k956: [ 2.22  2.21  0.95  3.45 -1.22  8.32  6.73 -4.76 -0.59 -5.01  6.60  2.18
  3.79]
k687: [ 2.22 -2.48  0.95  3.45 -3.60  8.32  6.73 -4.76 -0.59 -5.01  6.60  2.18
 -5.68]
k614: [ 0.20 -0.85  1.03  2.06 -2.58  7.80  5.47 -6.46 -1.21 -6.11  7.58  0.48
  3.90]
k603: [ 0.62 -0.52  1.83  1.40 -0.91  5.04  2.07 -3.91  0.49 -2.64  3.37  0.16
  1.99]
k220: [ 3.03 -2.72 -0.49  3.21 -3.02  3.86  4.25 -0.59  0.71 -2.16  2.93  2.45
  1.52]
succ: [3.86]
[4.25]
succ: [-6.11]
[7.58]
succ: [-1.21]
[-6.11]
succ: [-2.72]
[-0.49]
succ: [2.06]
[-2.58]

k119: [ 4.36 -6.21  1.81 -0.03 -2.81  3.97 -2.08 -1.00  2.50  1.47 -5.50 -0.35
 -0.25  0.61  1.33  0.76  3.31  2.23  0.91  2.40 -1.62  0.31  1.97  3.18
 -2.62 -1.60  1.10 -0.30 -0.26  1.57  1.37]
k862: [-3.92 -1.06  0.13  1.72 -3.48  3.38  2.75  2.64  1.92 -2.70  3.69 -0.59
  1.48  2.92  2.34  1.43 -2.06 -1.05  0.56 -0.07 -0.10  0.51 -3.36 -5.33
  2.41  0.53 -1.52  3.46  3.58 -3.26 -0.67]
k718: [-4.06  6.67 -0.51 -3.38  3.36 -4.17  4.10 -0.37 -2.47 -0.62  1.07 -0.58
  0.52 -1.41 -1.48 -1.10  0.27  1.64 -1.83 -1.13  3.24  1.52  1.54  1.35
  1.10  1.62 -1.58 -1.06 -2.88 -1.64 -2.46]
k986: [ 1.97 -5.77  2.04  0.43 -4.65  5.86  0.32 -0.34  3.85 -0.93 -4.53 -2.03
  2.66  1.72  1.52  1.41  2.56  3.00  0.54  2.16 -0.02  2.07  1.53  2.08
 -0.86 -1.47  0.31  1.40 -1.34 -0.57  0.37]
k246: [ 3.68 -4.76  1.04  1.48 -0.76  0.94 -6.46 -0.45 -0.56  2.71 -2.30  2.19
 -3.59  0.53  1.22 -0.66  0.38 -3.45  0.66  0.13 -4.43 -2.93 -1.13  0.91
 -1.20 -1.36  0.13 -1.17  4.55  3.24  1.42]
k24: [ 0.30 -1.17 -1.74  2.19 -3.43  4.07  3.46  0.92  4.10 -3.20  2.64 -2.11
  4.40 -0.08 -0.91  2.89 -1.87  1.84  1.93  2.18  1.00  1.39 -1.62 -3.59
  0.61  0.08  2.23  2.77 -3.02 -1.85  1.77]
k513: [-5.12  0.27  1.30  0.63 -1.51  0.42  0.03  2.36 -1.09 -1.09  2.14  1.26
 -1.65  3.79  2.75 -0.76 -1.06 -3.25 -0.59 -1.81 -0.66 -0.52 -2.37 -3.51
  2.37  0.56 -3.18  2.45  6.64 -1.68 -2.45]
k243: [-4.56 -0.25  0.43 -2.93 -1.45  1.35  6.34  2.27 -0.11  2.41 -1.13 -0.69
 -3.56  1.30  1.79  0.41  4.26  2.46  1.53  1.45  3.41  2.73  1.20  1.22
  0.22 -0.01 -3.96 -1.32 -0.28 -3.63 -1.14]
k4: [-3.50  4.41 -3.28 -1.74  3.27 -2.98  4.57  1.93 -2.47  2.63  5.11  0.86
 -4.40 -2.04 -1.28  0.70 -0.27 -1.29  1.25  0.30  2.56  0.20 -1.34 -1.88
  0.94  1.46 -1.42 -1.80  2.38 -2.40  0.36]
k825: [ 4.22 -3.43 -2.97  0.96  0.00  0.68 -0.60  1.03  0.55  4.45  2.02  1.61
 -4.91 -2.53 -1.14  2.51  0.23 -1.06  3.89  3.28 -1.50 -1.91 -1.83 -1.02
 -1.91 -0.94  2.24 -1.66 -1.09  0.81  4.81]
k865: [-2.40 -2.29  0.94  0.97 -5.29  5.09  3.90  1.53  3.73 -3.15  0.33 -2.38
  3.11  2.82  1.41  1.87  0.36  2.26  0.77  1.31  1.36  2.29 -0.71 -2.64
  1.44 -0.25 -0.54  3.77  0.09 -3.36 -0.52]
k541: [ 0.86  2.80 -1.74 -1.73  4.82 -4.81 -1.37 -0.16 -3.82  4.77  0.78  2.86
 -6.12 -2.77 -1.22 -1.21  0.90 -2.10  0.21 -0.22 -0.42 -1.95  0.06  1.77
 -1.50  0.09 -0.39 -3.94 -0.03  1.77  0.61]
succ: [3.89]
[3.28]
succ: [2.89]
[-1.87]
succ: [2.37]
[0.56]
succ: [4.55]
[3.24]
succ: [0.38]
[-3.45]
succ: [1.00]
[1.39]

k777: [-4.80  2.48  2.54  4.52  3.92  4.75  4.76  0.89  1.40  0.16  0.12  0.10
  3.97 -2.09 -0.95  1.32 -5.12  2.44  5.27  2.35 -1.78  2.24  2.75  1.87
  1.17 -0.33  4.87  1.31  2.14  0.34  3.29  1.18  4.11  2.09  2.58 -4.34
  0.86 -5.29  0.40 -4.48 -1.20  2.29 -0.38  0.37  5.44 -0.77  4.40  2.92
  2.42 -1.70  2.60  1.70 -0.09 -0.22 -0.24 -0.83 -1.57  1.68 -3.98]
k886: [-2.19  4.84  3.95  4.99  4.98  2.44  3.63  1.25 -2.11 -0.32 -1.33 -1.03
  4.59 -5.16  2.64  0.82 -5.48  2.06  4.79  0.38 -1.05  3.47  5.34  2.13
  0.85 -0.13  1.46  1.90  3.40  2.31  2.61  0.01  4.06 -0.26  1.10 -2.75
  1.01 -3.61 -1.35 -3.63 -1.60  1.10 -1.81 -1.69  5.91 -0.51  3.60  2.02
  1.49 -2.26  1.99 -0.45  1.74  0.26  2.34 -1.63 -1.78 -4.34 -0.82]
k506: [-5.73  0.26  3.75  3.80  6.02  5.77  2.48  4.98 -1.62 -0.30  0.28 -2.12
  2.89 -4.35  0.26  2.58 -7.50  1.38  3.85  0.73 -0.77  3.84  5.09  1.32
  1.32  0.48  3.95  0.67  2.29  1.88  3.11 -0.15  3.82  0.83 -0.99 -3.38
  0.98 -3.49 -1.14 -2.84 -3.64 -0.45 -2.48 -0.56  5.60  0.99  2.90  2.11
  0.23 -0.36 -0.91  2.03  0.85 -3.08  0.28  0.88 -0.97 -0.50  0.83]
k883: [-2.49  2.23  3.63  4.65  6.68  4.77  2.42  2.20 -1.17 -1.12  2.94 -1.62
  2.96 -4.44 -0.29  3.38 -5.38  3.86  5.69  0.56 -3.05  3.25  4.94  1.77
  0.61 -0.66  2.30  1.69  1.08  2.75  2.60 -0.35  3.77  0.86  0.64 -3.53
  2.54 -3.54  0.33 -3.31 -1.45 -1.50 -1.16 -0.59  3.55 -2.18  1.56  2.22
  2.17 -1.94  2.98  0.78  2.64  0.39 -1.01  1.64 -3.04 -2.42 -2.51]
k98: [-3.51  3.19  3.18  2.74  3.66  5.65  3.12  3.82 -1.90  1.67  0.19 -2.57
  3.73 -3.39  1.08  0.57 -4.72  2.14  2.22 -0.01 -0.96  2.86  6.43  0.26
  1.16  0.45  3.67  1.78  1.78  1.90  3.62  2.46  1.95  3.22  1.10 -5.48
  0.53 -4.71 -0.54 -2.29 -1.72 -0.80 -1.61 -0.82  5.30  0.71  6.48  1.60
  2.09 -0.49  1.66 -0.06  2.47 -2.84  1.73 -0.20 -3.10 -1.46 -1.06]
k337: [-5.74  3.94  2.48  3.88  7.42  3.19  1.42  1.14 -1.99 -2.11 -0.70  0.56
  3.42 -4.12  0.94  1.81 -2.25  2.93  4.86  2.67 -2.66  3.17  5.53  2.27
  1.89 -0.04  1.99  2.64  1.96  0.38  4.44  0.46  4.62  2.49 -0.93 -4.21
  0.35 -1.92  0.90 -4.63 -2.45  0.00 -3.24 -2.68  2.93 -0.55  6.16  1.60
  0.46 -1.31 -0.30  0.24  1.04 -2.85 -0.21 -1.23 -1.32  0.43  0.29]
k467: [-2.53  5.30  4.34  3.30  4.13  2.88  2.44  3.76 -0.55 -0.68  0.59 -2.85
  2.58 -4.06  2.30  0.04 -7.20  2.65  3.96  1.65 -1.00 -5.49  7.61  0.69
  0.62  1.61  2.91 -0.01  0.67  1.01  5.12  0.97  1.38  4.56  1.10 -4.34
  1.35 -4.13  1.19 -2.84 -2.81  1.38 -1.00 -0.24  3.84 -2.14  5.64  1.24
  1.58 -1.84  2.64  0.90  1.51 -1.58  1.64  0.48 -1.90 -0.26  0.67]
k124: [-4.33  3.63  4.57  3.72  7.53  2.93  1.18  3.84 -0.94 -1.00 -0.91 -1.87
  1.96 -3.71 -2.74  2.72 -3.81  2.46  4.25  1.83 -3.11  3.56  6.82  2.11
  1.30 -0.84  2.96  1.52  1.88  1.02  4.41  2.56  3.76  0.04 -1.01 -3.47
  1.16 -2.63  0.16 -6.29 -2.53 -0.81 -2.46 -1.92  1.97  0.39  6.13  1.92
  1.10 -0.66  1.55  0.40 -0.87 -1.10 -0.14  0.27 -1.38 -0.06 -1.05]
k112: [-6.87  2.35  3.63  4.31  5.34  4.00  2.89  2.82  0.63 -1.70  0.05 -2.75
  4.22 -4.54  2.15  1.00 -3.83  2.72  4.44  1.25 -0.74  2.39  4.72  2.45
  0.05  0.21  4.33  1.81  2.77  3.19  5.42  2.69  3.25 -0.35  0.08 -2.54
  1.67 -2.09 -0.67 -4.82 -1.12  0.04 -2.76 -0.24  5.27 -0.65  1.01  1.66
  0.02 -1.20  1.76  1.24  0.91 -0.31  1.91  2.96 -3.33 -0.22  0.53]
k720: [-3.18  4.52  2.53  5.36  4.50  1.71  3.32  1.66 -0.60  0.10 -0.20 -1.60
  3.31 -5.00  2.69  1.20 -6.67  2.58  4.48  1.31 -0.72  4.22  6.79  2.34
 -0.69  0.02  0.93  1.61  2.71  1.62  2.08  1.56  1.91  0.35  0.22 -2.82
  1.74 -3.50 -1.00 -4.71 -2.29  0.11 -0.69 -1.91  5.55 -1.18  3.05  1.92
  1.21 -1.68  2.02  1.38  1.36 -0.40  1.96  0.36 -1.42 -3.92 -1.39]
k415: [-5.32  1.98  3.73  3.12  4.84  3.76  4.27  3.27 -0.85  1.13  1.19 -1.25
  4.05 -5.68 -1.02 -0.07 -5.45  2.40  3.31  1.04 -1.30  2.93  6.03  1.53
  1.26 -1.09  5.80  2.57  2.81  1.32  3.82  2.58  3.76  1.36 -0.22 -4.01
  1.35 -4.34  0.52 -4.17  0.48  1.67 -2.13  0.83  3.28  0.61  4.20  3.27
  0.57 -0.09  0.95  2.18  2.69 -0.46  2.29  1.84 -0.84  1.06 -1.38]
k257: [-6.86  2.50  5.49  4.22  5.60  6.93  3.20  4.76  0.16 -0.33  0.29 -4.06
  3.83 -2.53  0.03  1.69 -4.98  1.53  2.51  2.01 -1.47  0.43  4.16  2.52
 -0.22  1.59  4.35  0.21  2.34  2.55  4.23  3.02  3.95  2.20 -0.77 -2.70
  1.90 -3.63  0.19 -1.74 -2.51 -0.21 -2.11  0.05  5.96  0.05  2.98  1.79
  1.36 -0.49  1.48  1.41  0.48 -2.19  1.37  0.92 -3.31 -0.74 -0.98]
succ: [1.00]
[-3.83]
succ: [-1.32]
[0.43]
succ: [-3.33]
[-0.22]

